These are the activations of a small neural network, seen along a few directions. Each row is one input.
Each table varies a few parts of the input and shows all the possible inputs, shuffled.
Descriptions start from the smaller parts, as in this example, which fits no table here: line(6) and (point or ring(11) or (values(3) and ring(5))).
Shared parts are said once, and a part with two or three values counts as separate values.

Other details of the inputs vary at random and push rows far along two fixed directions, the same in every table; ignore that.

Table:
r1: [-10  -6   4   0  13  -9 -10  -1   0   1  -1  14  -5]
r2: [-15  62  20  28 -17  24  44 -63 -72 -38  41 -38  30]
r3: [ 11  -1   6   7 -11   8  10   3  30 -15 -12  10   4]
r4: [  3  -2 -13   0   2  -8 -14   7  -6   1   2   8  -8]
r5: [ 24  28   8  27 -20  25  19 -18  34 -23 -18  12  19]
r6: [  5  19  -2  17  -8  10  21 -12  -8  -9   3  -4   6]
r7: [  5  -6 -13  -7  -6 -13  -9   3  -8   2   0   5  -6]
r8: [ -5 -44 -18  -4  19 -19 -14  32  35  36 -16  22 -37]
r9: [-13  20   2 -15  20  19 -30   2 -32  11  20 -56  12]
r10: [-44 -27  -8 -27  22 -37 -33   6 -52  22  31   0 -20]
r11: [ 17 -22   9  -4  -5   8  17  16  68  -9 -35  31   5]
r12: [ 14  29  20  30 -21  33  49 -25  22 -31 -11  -4  22]
r13: [  3  12   6   6  -5   7   4 -14 -10 -16   2   8  16]
r14: [ 32 -11  -9  -3 -24  12  15  13  68  -2 -33  27  -1]
r15: [ -6 -47 -28 -20  14 -31 -13  28   9  37  -6  11 -34]
r16: [-40  -9  -5 -17  17 -35 -29  -9 -79  11  31  -9  -8]
r17: [ 17   4  20 -19  10   7 -26  31   1  21   0 -36   4]
Description of these inputs: values(2) or (values(3) and ring(5)).
Question: Which other rows does r11 become when the values(3) part takes its other values? List them by row number.
Answer: r3, r12
Question: Which other rows does r6 become when the values(3) part takes its other values? List them by row number.
Answer: r4, r13

Table:
r18: [-12  21  -4  25 -11   2  38 -26 -42  -1  23 -16  -5]
r19: [ -3  35  20  -3   3   6 -15 -12 -54 -11  22 -33  28]
r20: [ 34  29  11  15 -19  27  20  -6  41 -25 -25  13  28]
r21: [-16  39   3  14 -16  -4  -4 -37 -59 -31  29 -12  20]
r22: [ -5  23  -7   5 -23  -2  13 -30 -27 -24   8  12  15]
r23: [  1 -51  -4 -10   9 -15 -12  30  62  11 -27  37 -21]
r24: [-32 -35 -15 -11  25 -40 -13   5 -30  26  15  11 -34]
r25: [ 22 -36  -4 -25   9   7 -13  42  75  34 -38   6 -13]
r26: [-36 -35 -23 -17  23 -44 -29   7 -48  23  18  20 -24]
r27: [ -9 -22 -15 -23  16 -27 -46  22 -21  16  12   6 -23]
r28: [-18 -34 -25 -28  30 -13 -29  36 -10  48  11 -39 -28]
r29: [-24 -43  -1 -24  31 -25 -43  28  -4  26  15  11 -26]
r30: [ 33  23  -1  26 -19  45  42  -7  44  -6 -20 -12  11]
r31: [  9   8  14  12 -18  14  39 -20  29 -34 -16  26  17]
r32: [  9  33  16  -9  -7   3 -18 -14 -49 -16  21 -33  23]
r33: [ 31  13   4  20 -24  22  27  -6  53 -24 -36  29  22]
r34: [ 14 -34 -10 -12  12  -2 -10  35  64  27 -29  20 -23]
r35: [ 28  12  10  23 -20  26  38  -8  63 -19 -38  18  10]
r36: [ -8  25  33  -4   1  15  -8 -11 -30 -12  21 -28  25]
r37: [-20  29  -2  27  -3   5  23 -27 -56  -8  34 -36  -1]
Question: What is each input in this table made of?
Answer: line(4) and line(5)

Table:
r38: [-12 -17  -6 -15  21 -16 -47  18  -8  11   5   6 -14]
r39: [ 16  46   3  16 -30  36  43 -28  -5 -20   0 -27  28]
r40: [ -6 -38 -27 -12  25 -25 -33  39   6  43   2   2 -40]
r41: [-42  31  -7  33  -4 -18  22 -54 -88 -26  44  -5   1]
r42: [-20 -48 -31 -24  31 -21 -34  33   4  44   0  -3 -36]
r43: [ 39   7   7  -2 -27  33  17   5  83 -21 -49  23  30]
r44: [  6   1   2 -13  -1 -12 -17   4 -23   1   8  -5   4]
r45: [ 32  13  -4  19  -9  33  18   4  65  -6 -32   6   7]
r46: [ 22  72  29  31 -28  33  22 -41 -27 -54   7 -15  49]
r47: [-18 -56  -8 -37  25 -27 -26  38   6  41   2   1 -31]
r48: [-46  27  14  27   0 -13  24 -58 -89 -31  49  -4   9]
r49: [-38  37   4  19  -5 -21  11 -56 -94 -38  40  10  13]
r50: [ -9 -30 -22 -16  16 -28 -25  29 -16  41  10 -13 -35]
r51: [ 32   1  17   3 -18  37  33   6  83 -13 -43  12  23]
r52: [ 44  -3  17   3 -22  25  35  15  75  -2 -38  10  10]
r53: [ 23  18  25  17  -7  34  20  -5  50 -21 -21   3  19]
r54: [-28 -14  -9 -34  13 -30 -39   5 -60  16  32 -14  -6]
r55: [  6 -47  -4 -16  20 -19 -24  46  39  35 -16  14 -31]
Question: Changing only one part turns r48 into r41. The same change can be made to r55. Which row results?
Answer: r40
Question: What is each input in this table made of?
Answer: values(3) and (point or ring(5))
Question: Which other rows agree with r43 in the values(3) part? List them by row number.
Answer: r38, r44, r46, r49, r54
Question: Which other rows does r40 become when the ring(5) part takes its other values? List them by row number.
Answer: r39, r42, r45, r50
